Each row below holds a small network's activations on one input, seen along a few directions.
Each table varies a few parts of the input and shows all the possible inputs, shuffled.
Descriptions start from the smaller parts, as in this example, which fits no table here: one of 6 places along a line, together with either a single point or one of 11 places around a ring or (one of 3 separate values, together with one of 8 places around a ring).
Shared parts are said once, and a part with two or three values counts as separate values.

Other details of the inputs vary at random and push rows far along two fixed directions, the same in every table; ignore that.

Table:
r1: [  1  -2  -1   3 -21   4  -1   5  -8 -10  -1]
r2: [ -2   0   3   6 -14  -1   7   2  -2  -7  -7]
r3: [ -2  -2  -1   7 -19   1   7   6  -7 -10   1]
r4: [ -4   2 -20  -9  35  -1  -2  -1   7  24  11]
r5: [  4  -7  -1  -1 -20   4  -1   2  -7 -11  -2]
r6: [  0  12 -10 -14  28  11   1   6  -2  19  13]
r7: [  0   1   4   6 -16   2  -1   1  -2  -5 -13]
r8: [  5 -16  20  21   7  -4  -2  -6 -31 -10   6]
r9: [  0  -6   0  -2 -15   1   6   0  -5  -9  -2]
r10: [  1  -5   0   2 -19   1   7   3  -5 -12   3]
r11: [  2  -2   3   1 -16   2   0  -1  -2  -9  -8]
r12: [  2  -7  -1  -2 -16   2   5   1  -5  -9   2]
r13: [  2  -7  -2  -2 -21   4   0   1  -9 -12  -4]
r14: [  5  -6   1   0 -21  -2  -1   6  -5 -10   6]
r15: [  2  -4   3  -1 -17  -1   0   3  -3  -7   1]
r16: [  2  -1   5   1 -16  -3   1   3   0  -7   0]
r17: [ -1  -2  -2   2 -21   4   0   4  -9 -10  -3]
r18: [ -7   6 -10  -6  32   0  -7 -13  13  23  11]
r19: [ -8   2 -14 -11  32   5  -3   5   8  11   8]
r20: [ -6   3 -14  -7  34   3  -4  -9   9  26  12]
r21: [  4  -4   3   1 -21  -4   0   7  -3 -10   7]
r22: [ -1  -1   3   4 -14   0   7   2  -1  -7  -2]
r23: [ -5   1 -15 -10  26   4  -2   4   4   8  10]
r24: [ -1   0   5   4 -12  -1   7   0   0  -7  -7]
r25: [  2   5  -5   0   5   1   0   6   4 -19   1]
r26: [  1   2   6   6 -17  -4  -1   5  -1  -4  -4]
r27: [ -6   7 -12 -10  37   0  -5 -11  11  26   7]
r28: [  2   1   6   3 -15  -5  -1   5   1  -4   1]
r29: [ 25  26  82  26  21 -33  -1 -38  75   3 -86]
r30: [  3  -4  -1   0 -20   4  -1   4  -7 -11   0]
r31: [ -3 -11  15   7  28  -4  -4  -9 -27  12   5]
r32: [ -1   8 -10  -9  28  12   1   5   2  19  13]
r33: [  1   1   2   7 -21  -4  -1   9  -5  -7   4]
r34: [ -3   3 -25 -11  25  -1  -1   2  -2  14  14]
r35: [  0   1   3   5 -16   2  -2   3  -2  -5  -9]
r36: [ -6  10  -6  -9  35  -4  -7 -16  15  23   5]
r37: [ -7  -1 -13  -9  35   5  -3   2  12  17   7]
r38: [  0  -4  -1   1 -18   1   7   2  -7 -12   1]
Each input here is: one of 2 separate values, together with either a single point or one of 6 places along a line or (one of 3 separate values, together with one of 4 places along a line).
Question: The inputs of r13 and r5 match in every part but the choice among 2 separate values. If r9 is changed in the same way as r13 into r5, which row does it become?
Answer: r12
Question: Which other rows does r26 become when the choice among 2 separate values takes its other values? List them by row number.
Answer: r33
Question: Which other rows does r1 become when the place on the line of 4 takes its other values? List them by row number.
Answer: r5, r30, r35
Question: Which other rows does r28 become when the place on the line of 4 takes its other values? List them by row number.
Answer: r14, r21, r33
